A small network was trained on made-up records. Each row is its average activation on records with the value named, seen along a few directions.
Values that are neighbours, or in one group, have similar rows; names and order tell nothing.
In the rows, 500 means zero.
Strong random noise was added to every row along 8 fixed directions; ignore it. To show where, here is one row again and again, with new noise each time:
[581 739 793 653 630 904 557 409 609 875 500 114 525 339 451 657 505 554
 496]
[459 446 623 467 567 545 216 612 485 789 582 556 950 589 699 531 663 452
 452]
[371 638 180 326  59 194 379 551 296 115 736 398 506 582 459 642 391 398
 572]
[503 430 220 492 969 655 532 894 753 510 179 330 302 659 600 340 596 650
 591]
[600 357 823 434 273 328 359 674 376 525 620 591 527 343 406 523 404 672
 453]
[514 490 405 446 561 480 412 535 492 523 529 519 667 521 520 457 490 588
 686]
[286 641 109 476 405 354 702  72 322 322 639 524 594 655 547 415 505 272
 581]
[496 321 464 428 546 368 451 816 486 411 456 538 411 550 541 391 535 589
 467]
[336 320 627 593 510 573 556 604 251 635 806 401 767 582 778 368 835 218
 389]
[708 635 430 313 595 401 414 487 625 386 667 753 655 273 301 714 469 489
 594]


Field G:
g6: [353 433 332 533 556 535 644 252 351 431 658 573 719 642 600 376 515 405
 652]
g4: [504 354 745 682 426 731 673 548 367 494 441 369 442 585 543 353 688 424
 512]
g7: [327 495 550 527 174 382 603 417 228 282 856 379 591 501 517 491 500 306
 464]
g9: [577 691 595 479 338 505 339 515 701 564 564 376 306 245 375 711 440 525
 403]
g11: [356 350 497 395 162 200 148 589 325 472 434 786 762 826 658 504 472 464
 319]
g1: [334 328 236 466 315 264 396 387 251 343 765 741 778 595 753 406 651 250
 693]
g2: [546 314 530 423 417 310 425 723 389 336 708 619 435 343 508 474 555 423
 418]
g10: [436 283 594 545 110 369 278 518 311 531 236 564 629 832 611 297 331 795
 681]
g3: [226 424 575 795 641 826 546 448 393 890 394 187 560 700 915 304 750 311
 402]
g5: [458 515 387 522 609 545 583 464 504 503 541 385 468 533 522 473 525 482
 511]
g8: [524 554 326 625 684 764 777 380 520 374 589 415 531 525 527 471 644 251
 698]
The values of G form a line.
Q: Going along G from g9 by way of its neighbour g1, in what order are g2, g3, g5, g8 met?
A: g3, g2, g5, g8
Q: Which values are neighbours of g4? Give them in the order they are listed.
A: g10

Field P:
p5: [607 500 670 545 628 462 712 202 497 615 460 628 362 237 290 360 317 710
 601]
p10: [599 462 675 515 562 599 619 484 497 535 615 552 578 428 447 534 582 365
 395]
p3: [562 401 544 452 420 473 312 661 515 436 433 604 600 533 474 525 476 631
 602]
p6: [341 522 640 569  71 412 508 247 226 554 702 351 509 522 546 535 450 400
 377]
p2: [412 458 518 628 574 675 525 516 474 623 435 413 657 698 667 405 629 428
 528]
p7: [392 631 441 566 507 610 416 386 567 690 252 346 465 644 584 468 471 582
 509]
p8: [566 511 639 469 584 563 282 555 527 720 563 514 760 406 540 596 494 542
 524]
p1: [558 594 207 433 431 463 625 478 447 168 497 431 413 543 397 476 359 575
 832]
p11: [505 607 426 474 855 608 312 591 822 729 296 607 598 580 613 619 607 467
 275]
p4: [493 607 393 478 348 482 302 549 628 513 232 395 445 635 488 570 333 698
 618]
p9: [449 452 359 507 648 476 690 492 513 425 528 381 280 438 469 367 474 560
 568]
The values of P form a line.
Q: Which values are neighbours of p3? Give them in the order they are listed.
A: p2, p4
Q: Which values are neighbours of p9? Give them in the order they are listed.
A: p5
Q: Which values are neighbours of p10? Give them in the order they are listed.
A: p1
